Each row below holds a small network's activations on one input, seen along a few directions.
In each table, some parts of the input vary, and every possible input appears once, in random order.
A made-up example of a description, with smaller parts first: one of 4 places along a line, together with either a single point or one of 9 places around a ring or (one of 3 separate values, together with one of 8 places around a ring).
Shared parts are said once, and a part with two or three values counts as separate values.
(in the rows, 128 means zero)

Other details of the inputs shift rows strongly along two fixed directions, in all tables alike. That doesn't count.

Table:
x1: [126 155 149 115 160 122 138  83 132 151 135 116 129]
x2: [137 151 106 115 166 130 144 123 135 147 126 114 118]
x3: [131 151  97 134 160 164 136 146 110 138 133 113 138]
x4: [110  42 181 140 100 155 113 179 130  84 109 131 122]
x5: [131 148 103 104 160 136 124 127 105 157  99 116 125]
x6: [120 156  88 130 145 153 159 130 117 132 127 115 135]
x7: [115 161 113 135 140 146 164 108 127 135 141 113 133]
x8: [116 152 116 118 150 158 126 126  86 142 121 117 152]
x9: [187 160  98 180  40  49  50 156  86 116 158 190 176]
x10: [114  42 163 121 102 129 137 166 162  91  85 127  89]
x11: [194 160  73 195  35  46  84 163 124 104 170 188 157]
x12: [122 157 122 112 149 122 150  94 129 150 120 116 119]
x13: [123 150 121 125 160 159 124 131  95 140 134 116 151]
x14: [130 145 131 102 170 133 111 118  99 158 112 118 138]
x15: [100  50 143 138  76 147 148 173 143  77  88 131 107]
x16: [108  46 156 115  94 127 137 160 151  94  74 129  91]
x17: [112 160 134 131 141 145 153  94 120 137 144 113 144]
x18: [118 160 115 139 144 147 165 110 132 135 148 113 133]
x19: [120 154  90 124 146 161 138 138  97 140 113 115 140]
x20: [119 159 140 138 149 147 153  98 129 136 157 113 144]
x21: [122 159 118 142 148 148 165 112 137 135 155 113 132]
x22: [123 155  90 133 149 154 159 132 122 131 133 114 134]
x23: [116  42 162 116 106 135 115 173 140 102  73 127  96]
x24: [112  45 152 142  91 157 126 189 137  83  94 129 110]
x25: [116 159 137 135 145 146 153  96 125 136 151 113 144]
x26: [120  40 165 119 111 136 114 177 145 101  79 126  95]
x27: [133 145 133 105 174 133 110 120 103 157 119 118 137]
x28: [107  50 182 124  94 120 142 140 165  96  94 128  89]
x29: [123 155 145 111 155 121 138  82 127 151 128 116 129]
x30: [ 95 141  99  85 145 158 117  85 167 132 201 135 128]
x31: [111  44 159 118  98 127 137 163 156  93  79 128  90]
x32: [133 154 155 120 168 124 137  87 143 150 148 117 126]
x33: [123 158 142 140 153 148 153  99 134 136 164 113 143]
x34: [129 156 128 118 158 123 150  98 139 150 133 115 117]
x35: [129 155 152 117 164 123 138  85 138 151 142 116 128]
x36: [137 144 136 108 179 134 109 122 108 157 125 117 136]
x37: [196 160 113 177  49  19  78 127 142 123 168 187 138]
x38: [101 140 112  62 161 129 101  74 180 148 187 137 111]
x39: [124 153  92 127 151 162 137 141 101 139 120 114 139]
x40: [177 169  91 189  23  39  92 133 118 111 164 186 157]
x41: [108  42 184 107 107 131 104 158 125 105  74 131 110]
x42: [207 152  91 171  59  31  48 163 116 129 148 186 146]
Description of these inputs: one of 2 separate values, together with either a single point or (one of 4 places along a line, together with one of 5 places along a line).
The inputs of x10 and x22 match in every part but the choice among 2 separate values. If x29 is changed in the same way as x10 into x22, which row does it become?
> x17
The inputs of x35 and x20 match in every part but the choice among 2 separate values. If x16 is changed in the same way as x35 into x20, which row does it become?
> x15
A walk changes only the place on the line of 5. It starts at x25 and steps to x7. List the rest of the walk in order.
> x6, x39, x9
Change only the choice among 2 separate values in x3. List by row number the other rows that result.
> x42
A walk changes only the place on the line of 4. It starts at x36 and steps to x27. List the rest of the walk in order.
> x14, x41

Table:
x43: [120 155 120 115 168 151 152 109 111 155 100 102 125]
x44: [111 159 106 123 159 159 174 110 119 134 123 104 135]
x45: [113 155 130 129 163 165 154 114 104 149 123 101 137]
x46: [189 207  77 152  88  35  88 107  99 148 153 171 167]
x47: [110 144 116 117 160 172 135 125 108 146 129 108 135]
x48: [195 211  71 178  90  55  98 127 103 152 162 162 158]
x49: [114  62 139 135  91 135 132 171 154  85 118 138 108]
x50: [108 146  94 110 156 166 154 121 122 131 129 112 132]
x51: [118  61 148 124  90 131 109 163 138 101  88 136 104]
x52: [123 142 125 108 179 159 125 121 120 151 125 109 127]
x53: [119 141 111  92 180 142 138 119 128 149 125 113 121]
x54: [111 162 124 104 172 139 157  76 162 157 160 110 108]
x55: [100 161 141 104 160 150 146  71 145 152 164 112 125]
x56: [190 196  75 166  93  71  71 131 105 146 175 168 167]
x57: [124  62 170 126 102 105 131 153 150  98  99 137 104]
x58: [121 139 126  94 184 148 128 112 126 145 133 113 133]
x59: [120  66 170 150  94 131 139 157 150  81 121 133 122]
x60: [199 121 131 203  14  32  61 165 126  96 151 192 152]
x61: [113 142 107  89 169 146 136 112 120 145 116 113 128]
x62: [187 201  54 163  76  66  76 131  97 145 160 171 162]
x63: [122  61 144 137  93 136 120 175 147  99 106 134 102]
x64: [114  63 189 129  94 118 119 117 187  95 146 139 101]
x65: [112 152 139 105 174 143 147 100 108 149 124 109 139]
x66: [115 155 137 119 169 155 144 109 102 155 115 103 133]
x67: [118 157 112 125 162 161 162 114 112 148 109  99 129]
x68: [128  66 168 140  97 116 128 162 145 105  89 131  99]
x69: [103  62 152 135  84 144 123 163 139  84 122 140 123]
x70: [128 152 140 120 181 152 144 110 117 153 118 102 129]
x71: [109 142 124  94 171 150 129 111 112 147 130 114 136]
x72: [124  60 152 127  99 126 111 171 146 104  97 136  97]
x73: [107  69 168 149  82 135 141 155 136  83 117 135 125]
x74: [184 197  70 165  90  68  81 128 111 133 188 173 173]
x75: [117 157 111 126 169 154 175 119 128 136 133 103 128]
x76: [104 162 120  99 159 146 155  69 154 154 149 110 116]
x77: [127  60 185 128 107 111 121 146 147  94 108 137 116]
x78: [113  61 164 128  92 135 102 162 131 103 102 137 113]
Describe the family of inputs behind these rows.
> one of 4 separate values, together with either a single point or (one of 2 separate values, together with one of 4 places along a line)
The inputs of x69 and x74 match in every part but the choice among 4 separate values. If x78 is changed in the same way as x69 into x74, which row does it become?
> x52
Change only the choice among 2 separate values in x69. List by row number the other rows that result.
> x73
Change only the place on the line of 4 in x66. List by row number the other rows that result.
> x45, x65, x73
Change only the choice among 4 separate values in x56. List by row number the other rows that result.
> x47, x62, x63

Table:
x79: [139 119 162 135 119  99 120 121 138 125 130 134 128]
x80: [151 195  82 119 180 134 121 109 108 170 146 117 144]
x81: [141 208 102 111 190 129 120  78 121 183 168 117 146]
x82: [130 120 150 124 104 101 120 110 136 127 123 137 118]
x83: [143 119 133 146 116 109 134 144 135 121 122 133 122]
x84: [131 205  74 118 165 135 141  95 118 154 163 122 148]
x85: [130 114 113 125 110 112 124 142 142 118 131 139 117]
x86: [126 113 125 119 111 122 103 144 117 120 121 143 135]
x87: [129 116 135 144 105 135 117 137 131 115 148 136 136]
x88: [ 63  36 199 107 169 215 199 146 161  94  79  79  87]
x89: [134 120 128 144 109 129 122 140 143 113 143 137 125]
x90: [134 201  90 117 164 133 127 101  86 171 129 118 151]
x91: [126 111 141 113 115 104 108 114 144 122 140 147 122]
x92: [134 114 134 133 117 128  98 149 116 124 126 138 131]
x93: [137 117 144 141 118 117 113 147 107 121 114 134 136]
x94: [121 121 132 144  93 124 131 126 124 116 127 134 136]
x95: [133 120 121 137 102 110 133 136 135 124 115 135 114]
x96: [139 115 122 138 115 119 119 147 143 123 135 135 116]
x97: [136 110 116 119 115 115 112 143 131 120 120 141 126]
x98: [ 51 119 139  70 225 239 199  98 131 141 116  62 118]
x99: [132 120 145 152 106 124 133 136 121 113 136 134 141]
x100: [147 116 135 141 121 110 122 145 124 120 111 132 129]
x101: [126 125 126 144  97 119 136 128 136 114 123 136 124]
x102: [138 117 124 131 107 111 121 137 125 125 104 135 123]
Describe the family of inputs behind these rows.
> one of 4 separate values, together with either a single point or one of 5 places along a line
The inputs of x100 and x80 match in every part but the choice among 4 separate values. If x83 is changed in the same way as x100 into x80, which row does it become?
> x96
List by row number the other rows that have the choice among 4 separate values in common with x90.
> x82, x94, x95, x101, x102
List by row number the other rows that have the choice among 4 separate values in common with x84.
> x85, x86, x91, x97, x98
